These are the activations of a small neural network, seen along a few directions. Each row is one input.
Each table varies a few parts of the input and shows all the possible inputs, shuffled.
A made-up example of a description, with smaller parts first: one of 3 separate values, together with either a single point or one of 9 places along a line or (one of 4 places along a line, together with one of 5 places around a ring).
Shared parts are said once, and a part with two or three values counts as separate values.
(in the rows, 128 means zero)

Other details of the inputs vary at random and push rows far along three fixed directions, the same in every table; ignore that.

Table:
x1: 125 122 123 140 128 127 104 140 115 147 129
x2: 143 136 85 97 128 114 111 116 118 123 133
x3: 170 113 160 121 142 199 193 110 192 89 133
x4: 115 122 158 202 126 94 89 149 108 143 140
x5: 173 116 162 121 146 201 196 110 186 89 131
x6: 131 114 205 190 136 145 164 116 125 137 132
x7: 139 123 127 185 145 125 75 148 109 147 155
x8: 163 144 97 180 139 110 64 141 119 119 174
x9: 124 118 44 44 129 167 109 129 113 118 103
x10: 97 125 177 51 99 76 205 127 160 123 99
x11: 117 123 116 45 112 139 177 135 177 86 118
x12: 118 116 170 129 122 128 183 113 125 123 102
x13: 94 106 183 66 99 139 195 117 147 142 99
x14: 94 165 169 179 128 72 86 129 111 154 135
x15: 87 168 63 70 126 118 81 134 117 129 123
x16: 129 113 184 185 136 132 158 140 174 101 144
x17: 111 142 105 113 112 51 105 134 100 142 126
x18: 145 124 108 174 148 125 92 145 121 123 140
x19: 105 116 106 98 120 143 119 151 135 122 129
x20: 92 127 113 115 108 67 125 136 99 145 91
x21: 138 126 117 136 133 133 138 116 121 123 122
x22: 133 137 125 114 117 102 142 109 115 132 126
x23: 143 126 112 160 136 129 102 144 136 108 141
x24: 178 162 87 105 174 249 115 104 152 99 152
x25: 133 126 107 169 138 119 67 131 87 158 146
x26: 149 128 189 179 134 126 169 109 132 127 138
x27: 117 113 168 129 121 125 179 115 134 124 100
x28: 100 148 56 55 100 69 105 144 109 131 132
x29: 174 156 84 107 168 242 109 107 167 100 152
x30: 140 129 121 129 134 115 130 137 140 117 131
x31: 156 133 192 170 132 119 165 108 146 134 154
x32: 100 105 195 119 109 114 204 112 151 123 89
x33: 136 129 102 158 137 104 96 123 104 135 131
x34: 192 128 85 141 163 194 109 122 154 97 158
x35: 143 145 120 148 123 89 96 140 124 130 159
x36: 96 127 58 68 109 97 100 128 83 140 89
x37: 102 136 108 108 104 62 114 141 109 130 112
x38: 95 109 123 40 109 143 177 135 148 118 76
x39: 118 123 147 188 125 104 104 124 95 157 133
x40: 136 116 151 129 132 139 165 129 162 111 113
x41: 127 127 124 157 129 125 100 124 90 157 137
x42: 139 119 175 179 136 147 153 116 122 130 128
x43: 164 122 91 137 148 193 115 122 129 113 134
x44: 87 120 133 60 101 117 167 117 96 146 89
x45: 115 145 56 59 105 75 105 129 98 137 110
x46: 153 131 200 182 134 121 170 103 136 127 150
x47: 127 125 101 117 127 134 88 131 98 156 138
x48: 157 134 87 191 144 126 77 121 101 136 155
x49: 155 132 191 171 132 112 157 125 162 131 153
x50: 123 118 177 128 124 128 192 109 136 120 108
x51: 158 125 120 199 147 158 77 126 108 148 166
x52: 112 130 63 67 113 127 89 144 95 155 117
x53: 109 149 130 44 131 167 165 116 170 112 94
x54: 87 109 185 110 103 105 161 144 141 131 104
x55: 93 122 42 41 110 133 115 151 123 108 99
x56: 151 152 93 116 127 113 114 112 93 140 150
x57: 183 143 118 189 153 128 82 120 124 136 183
x58: 114 126 80 136 127 114 95 151 117 116 130
x59: 138 101 167 112 140 184 183 138 188 91 111
x60: 116 153 156 124 142 135 126 105 139 135 123
x61: 136 122 156 187 139 121 88 147 116 157 162
x62: 181 116 70 117 155 238 118 123 157 92 141
x63: 148 124 100 171 147 130 88 127 108 129 137
x64: 61 123 146 100 89 50 148 120 72 169 79
x65: 128 126 52 37 120 177 114 126 104 137 117
x66: 159 116 78 104 143 206 112 149 162 84 130
x67: 72 152 180 98 118 78 151 120 135 145 97
x68: 122 130 95 101 120 121 130 144 145 105 129
x69: 128 123 123 165 133 142 82 154 124 141 168
x70: 174 161 99 137 172 223 100 106 150 113 157
x71: 103 106 196 171 124 126 155 147 158 120 130
x72: 140 139 143 182 122 82 111 111 107 147 153
x73: 119 115 188 170 130 95 157 134 148 123 122
x74: 127 124 116 148 127 120 109 138 117 135 117
x75: 153 106 190 106 139 224 199 115 171 114 134
x76: 100 120 119 78 107 124 118 148 122 137 120
x77: 104 134 169 99 96 64 176 107 126 148 116
x78: 100 121 158 185 125 69 100 145 96 158 127
x79: 122 138 149 186 119 54 110 131 104 155 130
x80: 109 121 123 124 117 105 126 145 127 115 108
Description of these inputs: one of 8 places along a line, together with either a single point or one of 9 places along a line.
Question: The inputs of x40 and x21 match in every part but the place on the line of 8. If x49 is changed in the same way as x40 into x21, which row does it become?
Answer: x31
Question: Start at x75 and move only the place on the line of 9, one step at a time. The first step leads to x44. Which rows follow, in order?
Answer: x6, x42, x12, x50, x26, x46, x56

Table:
x81: 112 158 84 88 112 85 122 96 87 144 109
x82: 59 110 203 115 89 94 189 133 137 139 98
x83: 147 103 88 67 133 186 135 138 116 125 109
x84: 182 143 153 149 151 171 141 94 159 122 153
x85: 136 153 125 197 147 135 80 102 84 164 146
x86: 122 112 131 196 122 111 79 145 92 158 155
x87: 85 120 85 98 103 106 102 142 88 146 117
x88: 143 126 108 193 126 101 88 140 110 131 171
x89: 147 148 86 60 130 160 148 94 136 113 117
x90: 119 136 125 199 132 123 67 139 101 143 167
x91: 129 138 89 67 141 187 132 131 126 111 119
x92: 120 117 122 206 138 104 76 153 105 138 133
x93: 126 114 98 66 132 183 154 133 121 112 105
x94: 155 121 136 167 149 150 135 141 181 79 144
x95: 133 127 155 153 138 186 129 136 163 113 156
x96: 167 129 145 154 150 147 126 144 192 94 149
x97: 139 148 147 183 146 119 76 133 94 161 155
x98: 148 124 156 156 153 176 113 148 181 109 138
x99: 137 151 153 178 153 121 80 132 103 163 159
x100: 61 121 226 112 92 90 185 129 151 143 106
x101: 128 131 86 84 133 187 142 102 116 128 103
x102: 82 128 221 117 108 36 183 135 176 131 99
x103: 99 156 104 87 123 100 97 100 82 179 109
x104: 158 117 132 173 148 151 141 145 180 82 141
x105: 159 130 107 187 132 101 97 103 78 155 145
x106: 134 138 72 60 121 160 135 135 159 92 139
x107: 139 109 92 69 132 196 153 104 120 129 97
x108: 94 144 97 105 117 113 111 99 72 158 101
x109: 158 87 149 170 146 175 124 153 164 113 129
x110: 102 153 91 98 121 115 99 101 77 165 107
x111: 99 137 222 112 104 55 193 120 137 142 108
x112: 176 107 167 166 146 159 166 129 149 106 148
x113: 79 83 233 127 88 90 195 135 141 154 99
x114: 124 132 85 55 142 171 110 149 169 109 112
x115: 129 130 89 71 130 141 148 143 176 79 110
x116: 159 103 153 155 151 189 144 134 132 121 137
x117: 165 93 153 171 145 148 152 145 182 88 137
x118: 103 149 98 91 100 63 99 137 112 145 137
x119: 101 140 220 104 114 64 194 119 147 142 113
x120: 141 152 130 170 133 92 80 137 133 145 180
x121: 149 104 99 76 130 195 150 106 122 138 100
x122: 148 122 103 211 141 88 79 150 118 118 151
x123: 176 96 140 156 132 163 140 139 166 110 164
x124: 146 123 161 168 150 183 146 131 134 118 139
x125: 137 129 176 144 145 177 125 135 177 128 163
x126: 124 94 85 75 131 170 132 151 148 100 95
x127: 107 145 78 91 108 72 125 131 78 134 110
x128: 85 140 110 79 103 101 99 139 110 154 122
x129: 86 139 82 104 118 95 86 150 107 132 101
x130: 118 124 101 73 134 171 128 146 167 97 105
x131: 79 124 215 127 101 40 189 135 167 119 93
x132: 122 127 111 204 141 115 70 153 110 132 137
x133: 110 119 89 83 132 164 124 146 151 94 102
x134: 82 127 217 116 91 64 195 125 162 128 119
x135: 119 105 85 107 108 64 112 152 115 129 103
x136: 174 124 110 189 134 110 93 105 85 159 149
x137: 133 130 74 69 121 160 136 133 155 88 139
x138: 110 150 89 107 115 71 112 128 79 133 122
x139: 159 138 161 142 146 158 165 124 160 98 147
x140: 145 139 89 70 129 167 159 93 136 103 114
x141: 167 116 162 159 144 160 171 127 151 100 144
x142: 132 119 94 102 109 77 123 136 81 148 116
x143: 171 139 159 149 152 164 151 124 161 101 156
x144: 129 142 141 201 144 121 84 131 83 147 152
x145: 103 137 73 106 100 80 109 139 103 129 132
x146: 157 136 172 153 152 191 137 98 150 141 139
x147: 127 149 141 183 142 115 81 132 87 156 150
x148: 97 125 220 137 100 77 221 89 133 139 91
x149: 151 118 109 196 126 99 83 142 107 137 172
x150: 116 163 87 74 118 75 106 96 92 162 117
x151: 137 121 79 79 136 197 141 103 115 126 104
x152: 121 137 88 114 112 86 127 99 77 148 110
Question: What do these inputs look like to the network?
Answer: one of 2 separate values, together with one of 4 places along a line, together with one of 9 places along a line
Question: The inputs of x95 and x86 match in every part but the place on the line of 9. If x115 is changed in the same way as x95 into x86, which row does it become?
Answer: x117
Question: The inputs of x105 and x136 match in every part but the place on the line of 9. If x126 is changed in the same way as x105 into x136, which row does it become?
Answer: x109
Question: Which other rows does x140 become when the place on the line of 4 takes its other values? List them by row number.
Answer: x94, x137, x138
Question: Start at x120 and move only the place on the line of 9, one step at a time. The first step leads to x118. Which rows follow, in order?
Answer: x134, x106, x137, x145, x88, x149, x123
Question: Which other rows does x152 become when the choice among 2 separate values takes its other values? List them by row number.
Answer: x151

Table:
x153: 109 128 125 110 120 122 126 145 151 126 120
x154: 146 142 39 128 130 132 64 128 70 147 141
x155: 150 147 58 149 136 143 61 127 78 145 156
x156: 91 143 74 37 109 112 130 118 98 139 96
x157: 90 114 155 70 110 131 174 134 142 117 100
x158: 126 115 116 95 112 114 134 120 99 147 108
x159: 119 121 197 120 130 159 210 106 178 104 108
x160: 115 136 65 76 126 146 107 139 117 104 106
x161: 87 134 97 69 95 89 137 121 82 150 96
x162: 109 110 205 118 123 148 183 131 166 114 118
x163: 93 146 76 54 114 113 135 114 109 129 95
x164: 95 146 129 115 105 73 110 122 82 171 115
x165: 124 141 27 49 108 116 99 126 111 110 125
x166: 170 119 116 146 157 224 129 145 195 83 161
x167: 108 113 148 67 115 132 195 111 147 118 81
x168: 130 112 172 213 133 97 107 140 106 147 143
x169: 101 140 158 177 120 71 119 115 92 158 125
x170: 138 112 72 69 133 182 126 141 133 101 118
x171: 140 137 57 80 126 166 98 123 99 131 138
x172: 133 152 56 135 137 126 65 124 78 146 146
x173: 152 132 103 95 148 203 143 115 158 101 131
x174: 99 134 175 208 119 66 102 144 120 154 143
x175: 125 127 189 124 122 111 194 130 161 108 128
x176: 159 121 164 192 140 160 129 119 124 134 161
x177: 150 133 96 91 135 166 106 121 122 139 138
x178: 99 125 133 143 99 54 113 121 62 176 115
x179: 139 124 119 184 138 139 102 147 140 119 152
x180: 93 114 170 148 109 92 143 140 123 142 126
x181: 80 139 119 130 106 43 87 147 102 165 114
x182: 124 119 147 190 127 106 116 145 133 131 139
x183: 114 121 174 98 126 154 208 108 169 104 99
x184: 96 99 187 104 108 127 195 136 160 117 108
x185: 151 104 125 168 141 153 112 145 137 124 150
x186: 188 137 122 146 161 195 136 137 174 86 174
x187: 118 135 174 200 135 108 110 135 124 129 137
x188: 104 124 159 152 105 68 135 120 85 165 111
x189: 118 124 163 83 109 125 182 116 174 102 119
x190: 121 146 68 58 132 158 127 115 130 115 111
x191: 156 126 170 211 151 145 128 115 135 130 149
x192: 107 124 185 198 124 68 96 142 115 170 147
x193: 123 122 216 133 135 158 198 108 177 115 118
x194: 115 118 207 109 130 157 191 130 188 99 101
x195: 175 127 152 208 150 178 108 121 126 131 177
x196: 108 148 137 115 114 64 133 135 113 138 130
x197: 99 121 164 75 112 134 198 111 145 120 94
x198: 174 129 88 121 160 218 128 118 154 95 143
x199: 188 116 125 153 165 205 133 117 164 105 140
x200: 138 115 188 123 126 102 193 131 163 113 116
x201: 186 118 147 202 164 176 117 120 141 124 156
x202: 119 121 175 194 130 110 110 141 129 146 157
x203: 117 112 165 189 121 76 121 146 131 144 123
x204: 166 125 195 203 147 176 134 116 147 133 171
x205: 106 138 111 147 116 73 104 120 71 160 119
x206: 159 133 107 88 154 198 132 116 165 111 128
x207: 94 99 146 54 104 109 178 136 134 125 76
x208: 102 151 149 160 125 72 111 115 103 161 122
x209: 134 105 58 60 126 156 117 146 132 117 113
x210: 131 119 205 129 127 171 196 114 168 118 126
x211: 112 124 132 98 126 123 118 138 128 136 118
x212: 162 149 54 124 137 125 55 128 121 126 161
x213: 146 123 68 119 142 180 87 147 132 115 158
x214: 92 137 134 13 101 81 184 132 146 123 86
x215: 160 139 42 177 151 162 42 153 118 118 173
x216: 143 130 68 91 138 147 118 118 123 121 108
x217: 181 116 85 121 163 213 112 140 163 83 127
x218: 157 121 147 186 135 145 116 120 109 141 155
x219: 110 114 144 81 121 150 177 132 157 94 87
x220: 122 129 49 75 127 136 99 141 108 110 98
x221: 155 121 195 215 155 157 112 139 151 129 167
x222: 121 147 83 75 133 131 114 116 125 134 110
x223: 97 136 162 53 105 84 192 132 152 121 100
x224: 100 134 88 68 112 114 140 118 98 134 100
x225: 145 124 127 169 122 76 103 124 118 135 142
x226: 85 118 178 97 108 109 187 130 146 110 82
x227: 193 119 115 156 151 195 130 122 178 82 168
x228: 171 123 119 139 140 175 139 122 170 87 159
x229: 90 145 128 141 94 28 104 122 90 152 130
x230: 126 137 122 99 134 134 126 118 127 141 120
x231: 121 128 108 97 126 127 150 114 126 123 99
x232: 110 125 169 185 125 89 102 144 120 158 149
x233: 90 145 164 187 118 56 93 136 93 153 123
x234: 122 140 26 47 125 145 114 118 106 116 100
x235: 105 141 117 97 110 110 124 120 99 151 117
x236: 174 126 129 130 168 219 119 136 186 86 140
x237: 128 144 158 198 127 56 116 137 101 143 155
x238: 149 142 119 140 150 159 108 118 136 130 141
x239: 149 134 55 131 124 100 77 128 103 125 146
x240: 186 129 85 181 154 164 71 127 104 140 159
x241: 86 123 108 77 105 103 129 138 101 132 103
x242: 109 123 167 161 118 79 143 116 100 155 113
x243: 107 126 164 76 102 99 177 117 164 116 110
x244: 159 144 32 108 138 112 78 143 95 122 146
x245: 131 106 115 118 128 154 133 143 141 117 131
x246: 140 94 195 147 134 170 195 140 203 95 120
x247: 105 142 141 145 109 70 97 121 75 178 132
x248: 157 135 186 207 147 138 109 120 132 154 161
x249: 116 139 167 157 128 100 127 116 114 155 130
x250: 170 144 75 163 148 120 81 142 107 121 167
x251: 91 127 133 159 112 64 98 141 75 156 125
Question: What do these inputs look like to the network?
Answer: one of 9 places along a line, together with either one of 2 separate values or one of 4 places along a line or one of 5 places along a line
Question: Which other rows agree with x206 in the place on the line of 9? List them by row number.
Answer: x177, x181, x192, x211, x212, x214, x222, x230, x236, x248
Question: Which other rows does x250 become when the choice among 2 separate values takes its other values? List them by row number.
Answer: x227
Question: Which other rows does x245 become when the place on the line of 9 takes its other values? List them by row number.
Answer: x180, x184, x185, x192, x202, x209, x213, x232

Table:
x252: 108 143 147 137 110 60 124 120 89 152 121
x253: 96 126 125 144 116 89 111 133 109 139 102
x254: 142 104 175 111 132 162 182 133 204 88 132
x255: 113 113 129 79 124 139 151 137 145 116 87
x256: 114 149 52 62 113 115 112 119 97 125 112
x257: 154 132 121 129 137 155 124 122 147 125 146
x258: 171 130 87 155 161 162 78 140 140 110 144
x259: 126 133 134 74 127 138 163 123 148 119 110
x260: 104 129 155 99 99 81 159 112 119 141 112
x261: 101 129 174 218 107 36 92 119 60 187 142
x262: 144 141 92 92 143 184 132 122 160 100 132
x263: 105 147 61 27 117 118 119 129 114 129 98
x264: 95 120 177 108 112 99 168 123 114 146 99
x265: 130 132 114 173 132 115 77 130 94 161 148
x266: 142 110 205 171 139 138 169 151 180 101 153
x267: 110 127 172 151 129 113 133 129 119 148 121
x268: 103 122 102 71 111 122 151 149 147 96 120
x269: 150 136 83 159 148 138 81 141 137 104 158
x270: 164 112 134 105 143 167 179 124 162 100 117
x271: 151 144 135 190 138 126 107 115 117 127 157
x272: 136 123 213 182 126 112 162 115 151 139 144
x273: 68 126 185 126 104 79 163 120 116 151 95
x274: 160 104 144 107 132 165 188 118 172 104 121
x275: 141 121 99 94 140 175 140 129 170 88 112
x276: 131 135 48 120 123 117 61 127 67 155 140
x277: 127 133 143 184 138 106 94 131 91 159 140
x278: 103 124 127 80 121 151 160 122 137 121 101
x279: 115 111 203 140 121 148 195 110 150 116 114
x280: 114 160 51 122 122 84 66 126 74 150 132
x281: 169 140 126 194 153 154 82 126 139 133 176
x282: 139 121 51 96 124 160 85 158 126 115 139
x283: 96 150 93 85 112 92 120 122 106 137 108
x284: 159 155 48 140 146 148 67 125 101 125 157
x285: 83 119 218 136 112 82 176 123 124 154 97
x286: 123 145 177 197 124 59 112 122 92 161 142
x287: 125 151 128 173 127 64 85 127 79 162 142
x288: 107 124 109 73 122 154 155 121 131 121 102
x289: 91 140 158 96 110 72 152 124 118 147 100
x290: 156 118 158 153 147 175 142 124 138 120 141
x291: 106 115 168 114 118 130 157 123 141 140 114
x292: 148 114 143 94 144 170 165 140 189 83 127
x293: 95 124 161 128 114 105 156 118 112 141 108
x294: 175 122 96 181 157 210 92 156 158 91 171
x295: 159 124 167 201 149 152 116 123 119 133 157
x296: 133 120 122 118 125 122 166 118 134 115 110
x297: 131 116 100 71 123 166 143 123 132 125 117
x298: 109 140 86 73 102 87 119 119 96 145 114
x299: 143 124 130 179 138 135 94 160 126 125 152
x300: 115 112 135 75 117 151 165 121 143 129 107
x301: 144 110 130 145 137 158 119 135 152 121 128
x302: 129 125 112 116 130 160 135 119 120 119 124
x303: 103 150 49 67 107 81 81 127 83 154 116
x304: 161 114 186 233 144 131 115 151 162 118 189
x305: 194 122 75 165 166 199 72 136 160 101 164
Question: The inputs of x256 and x298 match in every part but one. If x273 is changed in the same way as x256 into x298, which row does it become?
Answer: x291
Question: The inputs of x268 and x266 match in every part but one. If x271 is changed in the same way as x268 into x266, which row does it become?
Answer: x252
Question: What do these inputs look like to the network?
Answer: one of 3 separate values, together with either a single point or one of 5 places around a ring or (one of 2 separate values, together with one of 6 places along a line)
Question: Which other rows does x255 become when the place on the ring of 5 takes its other values? List them by row number.
Answer: x258, x266, x292, x299
Question: Which other rows does x272 become when the place on the line of 6 takes its other values? List them by row number.
Answer: x257, x260, x281, x298, x303
Question: Which other rows does x294 become when the choice among 3 separate values takes its other values? List them by row number.
Answer: x282, x299
Question: Which other rows does x273 become when the choice among 2 separate values takes its other values? List them by row number.
Answer: x262
